A small network was trained on made-up records. Each row is its average activation on records with the value named, seen along a few directions.
Related values have similar rows: they may be neighbours, one step apart, or belong to one group.
Random noise pushes rows far along 3 fixed directions. That doesn't count. These rows show it; they differ only by the noise:
256 -166 23 309 183 157 -232 80 18 -89 94 288 -4 115 -89 59
223 67 -72 94 -28 104 11 68 4 69 114 -102 137 7 -88 -43
196 146 -212 245 -114 343 -6 -59 125 113 120 111 63 -81 -3 -106
462 -91 -288 357 -162 411 -468 270 -234 -185 386 461 200 36 -6 63
178 330 -65 -341 -229 -191 395 135 -88 268 109 -849 379 -69 -163 -137


Values of PUNIT:
toge: -88 89 -155 -58 -424 167 -258 66 -151 -229 131 149 48 -86 165 147
pud: -201 -128 -111 42 -107 117 -261 -26 -80 -302 126 678 40 35 149 123
tipon: -54 -446 202 59 758 -253 -213 218 -169 -226 -28 438 -232 178 -173 196
vila: 50 -181 -8 394 299 96 -119 36 100 82 -14 403 -248 -21 21 83
mudu: 79 -177 -29 199 -301 -78 -242 154 -129 48 -34 -118 -30 20 -1 -45
raf: -94 -69 309 -11 -49 -171 58 -156 110 71 -306 -251 -84 137 -11 -115
mado: 102 178 -296 36 -37 189 72 225 -171 129 214 45 42 -144 4 -41
fudun: -118 122 97 -260 -335 48 -53 -25 -32 -114 -25 -242 1 7 136 -22
kalef: 128 10 -297 363 -203 491 -78 -183 173 114 -14 238 -39 -138 128 -261
piz: -50 266 -400 -61 -19 194 22 -109 -96 -18 257 239 84 -268 107 -76
pabup: -198 137 -165 40 -22 299 73 -419 131 47 -42 453 -102 -120 153 116
rifa: 27 -23 -67 326 -361 396 -410 -14 118 -173 -94 452 -176 -15 225 -47
lili: 215 -9 111 -179 -22 -371 118 367 -282 42 126 -652 305 33 -194 -31
mur: 27 -181 77 -490 142 -477 -2 364 -522 -257 254 -65 220 132 -25 185
ver: -308 106 124 -317 -56 -94 221 -382 357 13 -254 -59 -141 14 91 67
The values of PUNIT form a ring.
- A walk along PUNIT starts at mudu and steps to its neighbour raf. Put mado, fudun, kalef, piz, rifa in the order it reaches them. => rifa, fudun, piz, mado, kalef
- Fewest steps between ver and mur? => 3

Values of GUNI:
rakon: -12 -140 -339 -178 17 18 -343 278 -561 -345 454 390 244 21 125 190
kis: 88 -314 239 718 697 130 -260 17 331 32 -335 519 -511 146 -290 -55
zabim: -18 9 226 -221 -294 -273 -185 149 -306 -194 -119 -431 114 104 61 78
nuge: 238 -127 -69 45 99 -160 33 122 -105 219 94 -209 147 -35 -105 -47
fesi: -38 -216 304 0 134 -182 -32 -52 -114 -150 -129 -3 -80 199 111 -10
dafit: -86 173 -138 -280 -411 -163 338 48 48 295 130 -636 330 7 -150 -116
kif: -447 563 55 -216 -506 148 548 -483 551 313 -478 -469 -99 -269 110 -216
fasop: -118 155 -28 -14 -260 166 34 -353 151 -39 -19 40 17 -52 133 -53
lipim: 66 -527 498 54 507 -391 75 -160 165 3 -356 -4 -311 325 -176 159
ligi: 480 -319 21 330 405 -95 -206 352 -220 -53 25 124 -2 107 -185 -139
riri: -15 97 9 501 300 322 -18 -164 554 196 -174 299 -332 -123 -81 29
gego: -224 2 -189 232 98 490 -157 -320 412 -129 47 809 -381 -139 268 34
dalo: 110 -163 -391 -21 -123 199 -525 269 -528 -482 537 923 250 22 124 262
mef: -307 199 365 -303 319 -184 448 -134 209 149 -189 -390 -160 -23 22 56
A value of GUNI combines one of 2 hidden first parts with one of 7 second parts; all combinations occur once.
- Changing only the second part turns fasop into dalo. fesi has the same second part as fasop; what does that change turn fesi into? => rakon
- Changing only the second part turns dafit into kif. lipim has the same second part as dafit; what does that change turn lipim into? => zabim
- Changing only the second part turns ligi into nuge. kis has the same second part as ligi; what does that change turn kis into? => riri

Values of LIR:
tep: -123 8 -449 152 60 268 -6 -143 102 51 351 594 2 -279 163 9
tevot: 134 -77 158 149 170 -281 147 39 -50 211 -266 -496 -65 88 -75 -176
beb: -151 10 80 83 -151 132 -334 -69 -68 -327 -58 592 -208 23 243 294
zozuz: -475 -21 329 -408 173 -124 275 -300 150 -96 -152 -36 -260 131 154 34
sagu: 653 -311 18 86 -531 -16 -527 658 -522 -313 296 -38 475 245 -205 149
diz: 14 -181 -314 173 93 287 -453 21 -358 -270 387 903 154 -63 149 375
zik: -137 199 -355 -249 -298 34 160 -201 -118 -43 211 119 154 -71 106 -209
vama: 374 127 -46 -39 21 -87 -11 367 -234 109 83 -289 260 -32 -177 -279
zit: 118 -617 157 407 796 -81 -402 178 -60 -279 229 809 -262 265 -176 367
tuvo: -440 304 119 283 -300 349 265 -715 711 175 -486 -53 -432 -262 234 -154
rin: -288 -204 503 -163 178 -270 -93 -33 73 -335 -283 -249 -39 219 42 166
varad: -73 104 129 6 -286 104 138 -210 434 173 -317 -243 -264 62 142 -24
pim: 161 -206 212 180 791 -103 -86 178 -40 50 -106 145 -200 93 -87 7
rataz: 457 -372 83 170 -83 -9 -466 358 -263 -88 60 -135 196 212 -318 62
dato: 162 50 -190 -30 230 -155 61 325 -127 70 199 5 127 -30 -283 -18
The values of LIR form a ring.
- A walk along LIR starts at tevot and steps to its neighbour vama. Put zik, zit, tuvo, rin, varad in the order it reaches them. => zit, zik, rin, tuvo, varad
- Fewest steps between tep and beb? => 4
